a = array([140, 138, 224,  55, 220, 235, 163, 189, 128])
a[0]: 140
a[3]: 55
a[8]: 128
a[6]: 163
a[5]: 235

x =
array([[ -0.4,  -4.4,   9.4,  -4.4],
       [-13.0, -11.6,  -1.4,  -1.9],
       [ 20.5,   0.9,   1.6,  -6.0],
       [-11.6,  -8.2,  13.5,   5.8]])
x[0][-4] = -0.4
x[-2] = [20.5, 0.9, 1.6, -6.0]
x[-2][-1] = -6.0
x[2][-2] = 1.6
x[3][2] = 13.5
x[1][-3] = -11.6
x[1][-4] = -13.0
x[:, -3] = [-4.4, -11.6, 0.9, -8.2]
x[-4][2] = 9.4
x[-3][2] = -1.4
x[-4][1] = -4.4
x[-2][-3] = 0.9
x[0][-1] = -4.4
x[3][0] = -11.6

arr = 4.038  -0.861  1.149  -4.715  -1.537  3.419  -2.253  -3.736  -4.848
arr[-9]	4.038
arr[-7]	1.149
arr[-5]	-1.537
arr[1]	-0.861
arr[-6]	-4.715
arr[6]	-2.253

m =
[[5134 4243 7513 6923 5069 4956 4773 4524 4922 7992 4695 5882 5922 5728]
 [4116 5353 6134 4631 7127 5058 2619 4464 4265 5395 6546 5812 6624 3086]
 [3817 4971 5110 5119 7070 4986 5117 6031 6984 6753 5804 4777 4778 4214]
 [4930 4036 5835 5257 7352 7330 6594 5066 5345 4531 4559 4613 4419 3674]
 [4213 4957 6289 6755 3994 5906 4083 5665 4347 4197 6902 3997 4247 5704]
 [5424 5113 5891 4246 5372 4493 5352 4467 6192 5639 7496 3809 4872 5321]
 [4344 5277 5365 5164 5606 4156 5340 7263 4568 4200 4852 4105 6433 5608]]
Rows and columns are counted from 0.
row 0 col 0 -> 5134
row 0 col 6 -> 4773
row 4 col 5 -> 5906
row 6 col 12 -> 6433
row 5 col 2 -> 5891
row 1 col 10 -> 6546
row 3 col 2 -> 5835
row 4 col 9 -> 4197
row 0 col 2 -> 7513
row 2 col 10 -> 5804
row 4 col 2 -> 6289
row 3 col 12 -> 4419
row 5 col 0 -> 5424
row 6 col 10 -> 4852
row 3 col 3 -> 5257
row 6 col 7 -> 7263
row 1 col 2 -> 6134
row 1 col 8 -> 4265
row 4 col 4 -> 3994
row 2 col 4 -> 7070
row 1 col 6 -> 2619
row 6 col 9 -> 4200
row 4 col 6 -> 4083
row 5 col 1 -> 5113
row 6 col 1 -> 5277
row 4 col 7 -> 5665
row 5 col 9 -> 5639
row 0 col 11 -> 5882
row 2 col 6 -> 5117
row 4 col 13 -> 5704
row 3 col 6 -> 6594
row 3 col 7 -> 5066

data =
-0.883  0.000  -0.217  1.001  0.597  0.605  0.000  0.513  2.181  -0.201  1.113  -3.094  -0.752  2.510
-0.566  2.386  -0.204  0.801  0.577  0.937  0.665  0.496  2.911  -0.087  1.372  -3.906  -0.660  3.040
-1.005  1.995  -0.197  1.005  0.622  0.541  0.413  0.556  1.904  -0.301  1.002  -2.821  -0.788  2.364
-0.253  2.558  -0.183  0.586  0.530  1.221  0.806  0.474  3.473  0.022  1.561  -4.513  -0.554  3.420
1.137  2.852  -0.321  0.318  0.138  1.545  1.347  -0.163  5.301  1.031  2.261  -5.953  0.026  3.928
0.674  2.819  -0.246  0.309  0.293  1.564  1.172  0.126  4.778  0.615  2.041  -5.648  -0.178  3.921
-1.075  0.000  -0.180  1.005  0.638  0.521  0.375  0.597  1.782  -0.363  0.952  -2.716  -0.815  2.315
-0.668  2.304  -0.209  0.883  0.584  0.829  0.611  0.501  0.000  -0.117  1.303  -3.659  -0.694  2.878
-0.750  2.232  -0.217  0.942  0.000  0.736  0.564  0.498  2.505  -0.144  1.236  -3.448  -0.714  2.739
-0.820  2.162  -0.219  0.976  0.596  0.658  0.524  0.503  2.333  -0.167  1.171  -3.256  -0.732  2.617
-0.016  2.652  -0.179  0.464  0.481  0.000  0.903  0.419  3.846  0.136  1.682  -4.875  -0.461  0.000
-0.428  2.468  -0.192  0.700  0.561  1.075  0.732  0.496  3.165  -0.042  1.458  -4.190  -0.611  3.222
0.286  2.741  -0.196  0.366  0.408  1.491  0.000  0.315  4.278  0.327  1.845  -5.265  -0.338  3.798
-0.942  2.047  -0.206  1.006  0.605  0.565  0.447  0.532  2.037  -0.249  1.058  -2.945  -0.772  2.432
1.655  2.813  -0.441  0.414  -0.070  1.402  1.511  -0.550  5.765  1.558  0.000  0.000  0.278  3.758
2.183  2.650  -0.573  0.569  -0.302  1.130  1.652  -1.000  0.000  2.134  2.623  -5.992  0.550  3.384
data[0][-14]: -0.883
data[14][-4]: 0.000
data[7]: [-0.668, 2.304, -0.209, 0.883, 0.584, 0.829, 0.611, 0.501, 0.000, -0.117, 1.303, -3.659, -0.694, 2.878]
data[10]: [-0.016, 2.652, -0.179, 0.464, 0.481, 0.000, 0.903, 0.419, 3.846, 0.136, 1.682, -4.875, -0.461, 0.000]
data[-5][-2]: -0.611
data[8][-2]: -0.714
data[-6][8]: 3.846
data[4][0]: 1.137
data[:, -10]: [0.597, 0.577, 0.622, 0.530, 0.138, 0.293, 0.638, 0.584, 0.000, 0.596, 0.481, 0.561, 0.408, 0.605, -0.070, -0.302]
data[-16][9]: -0.201
data[12][13]: 3.798
data[-2][-10]: -0.070
data[-11][9]: 0.615
data[-8]: [-0.750, 2.232, -0.217, 0.942, 0.000, 0.736, 0.564, 0.498, 2.505, -0.144, 1.236, -3.448, -0.714, 2.739]
data[-5][2]: -0.192
data[-10][-2]: -0.815
data[10][-5]: 0.136
data[2]: [-1.005, 1.995, -0.197, 1.005, 0.622, 0.541, 0.413, 0.556, 1.904, -0.301, 1.002, -2.821, -0.788, 2.364]
data[2][-8]: 0.413
data[-10][-10]: 0.638
data[-1][-12]: -0.573
data[5][6]: 1.172
data[:, 2]: [-0.217, -0.204, -0.197, -0.183, -0.321, -0.246, -0.180, -0.209, -0.217, -0.219, -0.179, -0.192, -0.196, -0.206, -0.441, -0.573]
data[-4]: [0.286, 2.741, -0.196, 0.366, 0.408, 1.491, 0.000, 0.315, 4.278, 0.327, 1.845, -5.265, -0.338, 3.798]
data[-3][5]: 0.565
data[1][-3]: -3.906
data[:, 5]: [0.605, 0.937, 0.541, 1.221, 1.545, 1.564, 0.521, 0.829, 0.736, 0.658, 0.000, 1.075, 1.491, 0.565, 1.402, 1.130]
data[-16][-12]: -0.217
data[14][-12]: -0.441
data[4][13]: 3.928
data[5][11]: -5.648
data[11][3]: 0.700
data[:, 3]: [1.001, 0.801, 1.005, 0.586, 0.318, 0.309, 1.005, 0.883, 0.942, 0.976, 0.464, 0.700, 0.366, 1.006, 0.414, 0.569]
data[-16]: [-0.883, 0.000, -0.217, 1.001, 0.597, 0.605, 0.000, 0.513, 2.181, -0.201, 1.113, -3.094, -0.752, 2.510]
data[-14][7]: 0.556
data[14][0]: 1.655
data[-9][2]: -0.209
